These are the activations of a small neural network, seen along a few directions. Each row is one input.
Each table varies a few parts of the input and shows all the possible inputs, shuffled.
Descriptions start from the smaller parts, as in this example, which fits no table here: one of 2 separate values, together with either a single point or one of 11 places along a line or (one of 6 places along a line, together with one of 8 places around a ring).
Shared parts are said once, and a part with two or three values counts as separate values.
(in the rows, 128 means zero)

Other details of the inputs shift rows strongly along two fixed directions, in all tables alike. That doesn't count.

Table:
x1: [131 144 134 214 126 148  92  35 139 122 124 178]
x2: [ 31 157 108 181 167 105 130 168 172  76  92  68]
x3: [140 161 144 221 139 110 103  56 147 128 145 186]
x4: [231 119 159 154  97 116 112  63  85 136 172 215]
x5: [ 61 139 121 151 140 123 138 135 156 111 111  71]
x6: [ 74  90 106 107 171 132 184 163 122 156 170 103]
x7: [221 105 149 148  91 155 101  40  81 135 148 208]
x8: [102 120 116  81 117 115 142 182 151 142 116  83]
x9: [201 108 133  49 100 147 117 150  98 158 134 158]
x10: [175  92 122  15 106 153 138 198  80 126 113 108]
x11: [ 24 160 114 158 163 121 137 149 184 117  95  58]
x12: [139 172 150 218 152 120 109  50 134 122 149 178]
x13: [ 71 163 117 163 157 144 107 124 163 119 104  98]
x14: [124 136 144 212 122 130 120  25 139 129 132 172]
x15: [ 72 155 119 166 154 105 125 161 157  94 115  87]
x16: [ 73 139 109 174 131 132  99 131 167 110 104  95]
x17: [146 124 119  91 112 138 110 158 132 144 124 121]
x18: [137 152 142 226 135 113 108  51 140 114 136 189]
x19: [ 26 156 101 169 157 136 109 161 178  94  89  50]
x20: [ 98 129 110  78 138 148 129 187 133 115  93  85]
x21: [141 141 142 228 128 112 107  49 131 104 138 183]
x22: [107 141 114  96 136 142 117 172 138 130 114  88]
x23: [170 113 151 132 111 141 140  67  89 128 141 157]
x24: [201  75 135   9  78 126 153 182  83 154 140 126]
x25: [236 116 149  35 106 121 140 168  70 152 163 166]
x26: [ 69 105 106  91 122 116 150 193 152 112  90  62]
x27: [233 121 158 100 112 130 134  94  67 134 160 206]
x28: [167 112 138  79 105 127 140 128 115 157 136 144]
x29: [170 106 133   9 106 130 157 193  95 156 135 102]
x30: [159 102 135  34 112 137 162 168  92 139 122 116]
x31: [ 76 103 115 209 165 127 157  68 142 157 184 156]
x32: [ 88 140 106  98 138  94 130 226 166 121 109  79]
Each input here is: one of 2 separate values, together with either a single point or (one of 3 separate values, together with one of 5 places around a ring).
- Changing only the choice among 2 separate values turns x28 into x11. The same change can be made to x3. Which row results? => x12
- Which other rows does x19 become when the choice among 3 separate values takes its other values? List them by row number. => x5, x15

Table:
x33: [186  98 140  92  92 142 132 103  90 129 133 151]
x34: [ 55  96 100  99 143 127 160 176 149 143 120  66]
x35: [197 112 144 104 107 109 136 128  93 123 141 171]
x36: [134  97 117  60 107 142 131 182 115 128 108 100]
x37: [135 115 135 139 143 130 154  99 109 148 178 152]
x38: [116  96 115  64 144 135 172 174 112 154 140 105]
x39: [173 108 135  77  95 143 121 124 110 149 131 137]
x40: [142 138 126 120 128 146 116 119 122 136 126 141]
x41: [105 152 129 223 142 110 105  85 154 106 125 155]
x42: [ 85 139 108  99 138  99 132 215 172 121  98  77]
x43: [135 119 124  67 128 120 144 197 111 110 119  95]
x44: [110 169 139 216 147 127 100  62 155 122 136 142]
x45: [135 129 131 127 133 144 120 119 116 121 120 138]
x46: [ 40 142  96 154 137 134 111 156 184 114  90  67]
x47: [194 125 146  83 111 146 124 108  96 151 139 163]
x48: [ 45 152 113 171 158 127 128 136 166  90  89  79]
x49: [160 132 139 142 129 134 115 110 107 122 141 153]
x50: [158 141 145 137 123 124 124 104 109 128 141 145]
x51: [161 142 133 139 127 136 109 109 118 135 146 153]
x52: [ 71 120 110  89 119 127 137 188 154 118  88  58]
x53: [141 108 137 149 135 113 155 101 118 151 175 170]
x54: [180 120 145  76 110 140 137 125  92 139 131 147]
x55: [102 161 136 219 135 100 113  77 157 112 126 147]
x56: [111 161 128 227 141 114  97  75 164 121 131 160]
- What is each input in this table made of? => one of 4 places along a line, together with either a single point or one of 5 places around a ring
- Changing only the place on the line of 4 turns x46 into x56. The same change can be made to x36. Which row results? => x41
- Which other rows does x48 become when the place on the ring of 5 takes its other values? List them by row number. => x40, x45, x47, x54

Table:
x57: [164  90 130 106 126 134 148 118  97 158 170 165]
x58: [ 88 120 133 198 139 131 143  53 141 133 142 136]
x59: [133 141 141 199 135 136 119  54 114 101 132 157]
x60: [209 116 151  94  88 156 111  77  89 146 132 169]
x61: [ 69 137 117 111 143 119 142 179 146  96  90  64]
x62: [243 115 158 129  70  99 106  95  90 112 134 207]
x63: [ 72 119 113 117 144 112 158 164 154 143 133  86]
x64: [131 135 130  78 132 115 143 184 121 121 120 101]
x65: [146 132 126  57 109 134 121 180 131 144 112 102]
x66: [143 133 115  54 122 132 116 204 134 147 115 109]
x67: [158 109 122  62 101 152 119 159 108 129 107 116]
x68: [ 46 139 105 166 168 109 144 154 177 139 136  96]
x69: [166 139 136  99 135 119 132 155 109 133 143 147]
x70: [113 154 133 205 154 126 112  85 134 106 133 147]
x71: [ 57 112 113 176 147 131 148 107 149 120 129 104]
x72: [110 155 125 197 136 144  86  81 153 122 121 143]
- What is each input in this table made of? => either a single point or (one of 3 separate values, together with one of 5 places around a ring)
- Which other rows does x60 become when the place on the ring of 5 takes its other values? List them by row number. => x65, x66, x67, x72
